Each row below is a small network's average activation on inputs in which a field has the value named, seen along a few directions.
Related values have similar rows: they may be neighbours, one step apart, or belong to one group.
(in the rows, 500 means zero)
Strong random noise was added to every row along 17 fixed directions; ignore it. To show where, here is one row again and again, with new noise each time:
[356 546 420 684 497 481 624 546 455 477 355 366 368 444 509 393 650 616
 517 304 373 504 624 150 595 587 489]
[586 364 518 465 569 405 602 364 522 369 425 457 520 449 514 511 534 470
 557 636 424 506 417 587 529 416 561]
[452 430 490 442 548 317 590 513 456 375 318 486 483 412 394 478 589 441
 549 505 623 493 565 497 430 439 567]
[538 491 445 297 649 405 596 486 363 480 464 478 488 416 448 497 578 300
 532 570 512 508 367 568 651 239 536]
[420 432 448 597 327 665 443 547 318 527 697 611 348 575 513 431 487 468
 498 524 476 482 453 356 593 549 440]
[615 492 574 509 280 525 418 420 576 509 581 571 431 565 626 386 425 480
 444 553 520 551 357 455 347 755 435]
[533 544 518 446 603 609 464 544 593 645 495 478 529 426 372 748 390 461
 377 455 524 517 688 597 579 593 511]
[680 521 533 459 561 415 205 515 438 560 551 598 607 585 494 503 477 429
 511 510 428 353 508 631 550 445 340]
[529 447 593 632 547 360 518 609 576 447 348 490 473 427 468 640 611 635
 503 334 493 527 610 636 362 473 537]
[334 699 682 151 705 416 506 664 444 483 690 468 324 490 550 132 670 439
 242 319 490 612 430 405 335 561 406]
[547 377 665 588 450 193 555 583 270 553 386 564 630 265 590 510 611 581
 502 499 385 489 560 434 274 489 243]
[443 632 525 253 552 393 678 463 310 585 508 414 734 368 588 514 361 365
 315 549 386 520 569 484 504 453 294]
[327 852 622 391 467 561 561 564 568 739 343 466 742 383 617 291 460 549
 656 289 638 429 283 397 423 367 697]
[618 271 591 673 260 266 560 638 276 279 560 620 322 416 611 446 644 538
 471 445 373 466 489 368 366 550 268]
[460 312 513 626 267 455 474 409 478 666 512 486 507 769 524 551 347 663
 518 620 471 492 482 460 377 548 424]
[474 405 236 512 562 459 529 444 493 649 527 434 373 600 405 501 589 322
 406 645 774 760 443 169 566 367 379]
[589 467 382 555 449 608 547 279 441 541 513 370 438 699 583 509 428 513
 504 666 295 516 442 477 635 528 449]
[475 343 580 483 374 499 450 517 524 265 747 685 609 459 529 506 350 415
 433 568 530 421 495 575 498 496 467]
[485 366 546 575 548 549 416 478 490 587 355 561 543 680 582 440 557 637
 498 422 372 606 301 729 475 544 550]


Field Pino:
k3: [624 483 491 435 530 630 600 564 560 555 473 451 280 501 448 732 491 537
 388 498 442 585 513 617 504 619 530]
k13: [513 435 491 544 347 406 515 673 564 293 560 640 649 352 530 717 308 450
 441 267 499 369 529 579 735 426 489]
k12: [447 487 467 639 479 649 420 475 366 428 288 518 659 743 486 305 464 693
 692 609 650 383 643 554 317 539 586]
k11: [501 297 435 546 569 434 447 494 466 235 539 511 471 755 542 400 607 515
 354 515 488 629 401 633 443 433 366]
k4: [461 527 525 478 412 224 570 482 500 501 365 384 439 478 511 436 550 564
 519 471 489 495 641 300 304 652 394]
k9: [656 549 532 410 724 574 613 509 450 668 352 451 563 273 550 558 635 508
 438 506 357 583 490 567 527 597 440]
k10: [472 338 479 230 664 507 564 306 642 615 509 403 559 591 361 392 377 401
 401 809 676 651 478 354 442 595 514]
k7: [469 582 528 556 635 498 496 492 568 558 445 439 503 400 397 583 562 616
 590 548 549 459 679 516 438 560 608]
k1: [483 468 629 462 231 391 517 486 676 468 458 600 538 436 528 417 383 537
 523 544 649 499 491 531 227 765 547]
k5: [453 364 339 570 511 644 479 545 644 513 437 493 547 740 421 606 428 585
 466 417 558 515 541 503 670 482 568]
k6: [240 321 480 416 459 277 792 609 262 250 316 453 619 530 469 383 490 533
 426 371 379 421 609 377 546 425 470]
k2: [561 556 519 619 420 434 521 482 654 734 509 459 517 480 548 810 444 601
 503 529 596 713 464 708 307 469 514]
k8: [570 406 579 449 351 250 473 513 556 569 467 610 555 351 541 421 479 427
 540 408 377 403 269 347 574 630 446]
Pino is arranged as a tree with 4 forks.
- Which values are neighbours of k9? Give them in the order they are listed. => k5
- Which values are neighbours of k7? Give them in the order they are listed. => k2
- Which values are neighbours of k10? Give them in the order they are listed. => k6
- What is the length, in steps, of the shortest route from k11 to k8? => 2
